A small network was shown many inputs. Here are its activations along a few directions, one row for each input.
In each table, some parts of the input vary, and every possible input appears once, in random order.
A made-up example of a description, with smaller parts first: one of 8 places around a ring, together with either a single point or one of 9 places along a line or (one of 3 separate values, together with one of 4 places along a line).
Shared parts are said once, and a part with two or three values counts as separate values.
(in the rows, 128 means zero)

A family of inputs:
r1: [136 127 139 138 111 120 122 114 105 122 117 125 131 137 135 122 135 119]
r2: [119 119 149 124 150 134 144 117 118 131 121 115 139 151 162 138 106 134]
r3: [118 125 150 140 133 132 150 107 105 107 108 115 140 152 153 114 116 125]
r4: [113 130 126 132 123 127 117 129 136 136 138 140 122 129 119 124 141 117]
r5: [131 127 119 131 135 125 119 127 152 131 149 125 124 119 123 140 145 136]
r6: [124 130 134 121 124 128 112 129 110 136 128 127 123 146 139 135 133 115]
r7: [106 127 146 123 146 141 140 122 111 122 119 116 134 161 158 126 115 121]
r8: [131 128 112 139 113 113 127 140 160 141 137 149 128 117 109 131 126 130]
r9: [132 123 127 133 131 121 125 128 135 134 145 139 126 120 116 120 139 116]
r10: [137 128 110 140 116 115 131 145 152 131 142 147 127 119 102 115 133 116]
r11: [125 123 129 132 127 119 121 124 143 144 140 140 128 118 123 136 132 130]
r12: [136 132 102 138 121 120 126 144 169 129 147 133 124 118 109 135 139 135]
r13: [125 120 147 125 154 136 148 121 109 121 125 114 138 153 156 122 112 120]
r14: [119 135 109 138 109 121 123 146 153 133 135 149 123 128 105 119 135 117]
r15: [137 156 108  43 139 196 129 153  73 101  53 103 106  21  80 124  95 201]
r16: [125 126 138 123 158 140 142 117 126 117 131 101 132 152 163 141 116 139]
r17: [125 127 130 148 110 118 127 115 131 122 127 139 130 120 114 112 143 121]
r18: [136 123 137 122 128 121 116 123 117 144 130 126 129 135 144 147 124 128]
r19: [142 128 128 121 137 125 114 127 126 131 139 111 125 137 143 150 137 134]
r20: [130 131 114 155  95 113 133 131 148 119 124 148 131 119 100 107 137 121]
r21: [143 123 135 123 132 123 120 128 109 134 135 125 128 137 137 130 131 114]
Question: Describe the family of inputs behind these rows.
Answer: either a single point or (one of 4 places along a line, together with one of 5 places along a line)
Question: Which other rows does r21 become when the place on the line of 5 takes its other values? List them by row number.
Answer: r1, r6, r18, r19
Question: Which other rows does r7 become when the place on the line of 4 takes its other values? List them by row number.
Answer: r4, r6, r14

A family of inputs:
r22: [124 130 119 154  97 107 121 129 139 129 135 164 126 111  88  96 151 105]
r23: [130 121 129 134 114 110 114 137 151 144 147 140 127 119 108 140 148 120]
r24: [138 122 126 136 154 119 139 122 152 130 149 119 135 138 148 145 122 141]
r25: [115 124 137 131 155 139 140 110 140 124 141 107 130 153 163 142 122 135]
r26: [125 132 104 153 105 115 126 145 162 128 133 145 133 128 104 116 143 125]
r27: [130 126 143 122 138 131 109 107 107 133 138 109 120 154 162 148 137 120]
r28: [139 130 110 149  87 110 104 131 137 141 132 149 125 120 107 123 150 118]
r29: [120 121 147 124 149 133 117 112 115 135 140 110 129 152 159 144 140 124]
r30: [144 154 116  52 129 182 115 142  62 109  64 103 106  40  93 132 103 182]
r31: [122 112 162 141 128 130 143 108  88 120 111 116 146 159 154 108 125 104]
r32: [125 124 119 141 120 115 137 134 177 133 148 137 127 120 112 138 130 131]
r33: [120 133 109 161 103 113 144 126 164 117 136 162 126 112  91  95 133 116]
r34: [108 129 148 130 145 127 146 124 114 119 118 124 139 170 160 126 110 121]
r35: [122 127 155 126 129 121 122 110  90 132 116 127 130 163 162 133 116 113]
r36: [144 126 117 118 125 123 103 137 134 156 156 134 115 131 131 149 136 114]
r37: [124 127 104 158 106 118 133 133 171 131 134 147 134 120 107 117 134 132]
r38: [134 120 121 120 138 125 108 141 142 159 157 134 124 129 128 144 138 117]
r39: [143 119 136 129 148 113 116 124 126 141 148 122 134 137 144 146 140 130]
r40: [116 128 137 126 154 136 132 121 131 120 140 106 129 161 160 141 131 129]
r41: [129 123 111 127 144 131 132 139 168 147 158 131 124 131 131 142 119 128]
r42: [131 150 110  61 147 191 146 144  96 101  65 103 112  40  94 125  88 198]
r43: [126 128 118 136 119 113 129 146 167 130 146 135 127 128 109 137 139 125]
r44: [153 125 133 127 136 110 109 120 119 139 146 121 125 139 147 151 137 126]
r45: [128 124 114 151 100 112 110 135 145 143 134 149 134 119 103 118 152 121]
r46: [139 126 126 131 153 116 131 133 143 126 148 118 134 146 145 144 131 135]
r47: [132 118 159 139 116 128 135 103  81 118 109 115 137 161 156 112 122 101]
r48: [117 115 152 148 134 136 166 105 114 109 112 114 146 160 158 106 107 116]
r49: [121 138 109 156 102 110 136 138 155 114 135 160 126 120  88  94 142 109]
r50: [135 136 115 152  84 104 115 125 130 126 134 164 117 112  91 102 150 102]
r51: [132 154 110  56 146 187 139 155  87  98  64 101 111  48  91 124  97 192]
r52: [111 122 158 128 141 124 130 114  97 134 118 128 139 161 160 128 119 117]
r53: [135 145 120  53 140 185 121 147  71 109  65 107 113  38  93 126 106 187]
r54: [118 120 152 143 132 133 159 117 105 105 110 112 146 168 155 105 116 109]
r55: [141 127 125 132 101 107 108 133 142 142 145 140 118 120 112 145 146 117]
r56: [130 127 111 122 143 128 124 150 159 144 157 130 124 139 128 141 128 122]
r57: [107 125 148 135 147 129 154 112 123 123 119 125 139 162 164 127 101 128]
Question: The inputs of r23 and r43 match in every part but one. If r53 is changed in the same way as r23 into r43, which row does it become?
Answer: r51
Question: Describe the family of inputs behind these rows.
Answer: one of 4 places along a line, together with either a single point or one of 8 places along a line
Question: Which other rows does r47 become when the place on the line of 8 takes its other values? List them by row number.
Answer: r27, r28, r35, r36, r44, r50, r55
Question: Which other rows does r39 become when the place on the line of 4 takes its other values? List them by row number.
Answer: r24, r44, r46
Question: Which other rows does r57 become when the place on the line of 8 takes its other values? List them by row number.
Answer: r24, r25, r32, r33, r37, r41, r48

A family of inputs:
r58: [122 138 157  51 159 187 138 128  29 112  54  96 122  94 144 125  78 162]
r59: [122 105 178 170 116  87 111  91  92 152 154 134 143 229 196 131 145  56]
r60: [148 140 156  69 148 179 129 101  24  87  54  70 122  83 148 132 106 178]
r61: [ 98 135 150  86 165 175 152 129  79 110  84  99 130 140 159 123  89 146]
r62: [146 113 132 158 105  72  69 126 149 184 197 156 121 180 146 162 174  71]
r63: [129 150 108  76 100 168 126 156  82 115  60 145 111  32  57  95 104 159]
r64: [110 110 164 162 151 113 151  95 126 125 147 117 147 205 191 127 122  98]
r65: [132 118 117 149 140 100 113 130 186 158 190 138 125 155 141 159 148 113]
r66: [116 124 116 187  94  91 139 123 179 128 155 168 135 145 104  97 149  93]
r67: [113 140  95 147 119 135 166 149 178  99 122 144 130 105  84  91 119 138]
r68: [115 111 157 157 158 122 173  99 141 114 129 106 155 183 186 133 101 131]
r69: [130 119 130 196  59  64  97 119 142 154 162 186 132 170 109 101 174  52]
r70: [139 119 110 144 147 108 133 135 199 146 171 127 133 133 136 165 130 148]
r71: [107 127 143 122 175 157 177 120 124  97 113  93 142 165 172 121  92 142]
r72: [156 152 107  93  89 160 117 129  76  89  58 118 111  20  60 103 132 178]
r73: [121 103 173 177 137  94 132  91 113 133 157 119 152 222 194 127 145  75]
r74: [122 143 104  72 152 162 110 163 136 142 125 120 108  88 109 155 117 163]
r75: [122 124 109 181 101 100 160 128 193 116 137 157 143 124  98 103 129 127]
r76: [173 147 109  56 135 166  88 136  80 121  94  90 101  31  98 164 135 196]
r77: [143 111 126 163 126  82  94 127 174 166 200 140 129 172 144 159 172  91]
r78: [104 148 102 110 106 156 140 157 133 112  90 149 119  77  71  95 114 145]
r79: [127 117 124 200  80  74 121 120 167 136 165 170 139 162 107  97 171  71]
r80: [130 134  96 109 164 144 139 156 184 129 156 114 120 114 122 153 120 159]
r81: [146 145 110  39 147 175  97 163  87 146  96 116 101  43  95 156 106 178]
Question: The inputs of r77 and r76 match in every part but one. If r79 is changed in the same way as r77 into r76, which row does it become?
Answer: r72
Question: Describe the family of inputs behind these rows.
Answer: one of 3 separate values, together with one of 8 places along a line
Question: Which other rows does r60 become when the place on the line of 8 takes its other values? List them by row number.
Answer: r58, r59, r61, r64, r68, r71, r73
Question: Which other rows does r65 become when the choice among 3 separate values takes its other values? List them by row number.
Answer: r64, r66

A family of inputs:
r82: [122 139 109 119 109 130 108 139 141 137 126 148 113  92  93 128 138 138]
r83: [111 129 126 134 137 150 167 129 134  95 103 120 139 119 118  95 113 141]
r84: [126 136 108 114 154 149 143 144 157 114 133 104 125 123 130 142 120 157]
r85: [117 134 144 107 133 145 135 126  82 123 103 129 123 139 139 112 105 113]
r86: [106 129 150 111 132 149 136 129  79 117  95 124 132 138 133 101 116 113]
r87: [120 127 124 128 134 139 161 133 145 117 106 124 139 118 126 123  98 154]
r88: [133 126 116 106 169 143 144 143 160 134 144 113 127 112 131 151 111 159]
r89: [163 121 132 109 147 125 109 120 118 137 141 105 124 105 139 162 138 151]
r90: [150 123 140 131 113 121 127 110 103 120 103 116 136 111 133 135 126 147]
r91: [108 111 136 200 134  75 152 118 202 133 187 148 152 210 159 127 143  89]
r92: [143 131 104 103 131 128 101 155 147 156 149 143 114  88  97 146 136 137]
r93: [130 133 113 125  96 122 119 146 131 139 110 155 126  94  90 119 124 133]
r94: [121 135 120 130 137 145 165 126 136 100 111 124 130 119 124 105 101 141]
r95: [129 124 138  84 163 146 112 141 106 156 138 118 121 130 149 156 113 129]
r96: [156 131 125 116 133 131 109 121 115 117 129  97 121 117 136 153 147 150]
r97: [107 106 153 181 127  84 121 114 148 160 181 154 143 229 181 129 147  60]
r98: [142 104 147 207 111  66 118  88 161 144 186 135 147 202 165 133 167  76]
r99: [124 109 123 198  88  70 115 126 192 161 195 174 134 185 126 121 166  59]
r100: [151 131 136 133 116 127 132 103  94 104 108 116 127 112 130 117 129 134]
r101: [122 135 131  92 148 150 111 143 103 136 126 109 118 142 147 147 122 128]
r102: [140 126 142 137 115 132 134 106  90  99 101 112 136 112 124 107 141 134]
r103: [131 142 111 126 100 127 125 140 122 123 114 154 116  97  86 102 129 121]
r104: [112 134 118 122 146 148 150 126 154 115 122 117 127 115 130 133 112 158]
r105: [108 133 143 100 141 148 119 125 100 137 114 122 120 134 145 139 115 130]
r106: [116 126 147 106 129 140 130 132  91 139  98 129 132 137 142 129 101 126]
r107: [136 141  97 110 116 133 101 156 144 136 137 135 111 100  95 137 145 135]
r108: [142 129 135 125 124 129 115 102 112 118 119 110 124 109 136 144 139 151]
r109: [120 137 117 131 100 132 127 143 119 118 107 150 125  96  80  92 140 121]
Question: Describe the family of inputs behind these rows.
Answer: one of 4 separate values, together with either a single point or one of 6 places along a line
Question: The inputs of r90 and r87 match in every part but the choice among 4 separate values. If r96 is changed in the same way as r90 into r87, which row does it become?
Answer: r84
Question: Which other rows does r103 become when the place on the line of 6 takes its other values? List them by row number.
Answer: r82, r92, r93, r107, r109
Question: Which other rows agree with r101 in the choice among 4 separate values? List them by row number.
Answer: r85, r86, r95, r97, r105, r106
Question: Which other rows does r98 become when the choice among 4 separate values takes its other values? List them by row number.
Answer: r91, r97, r99
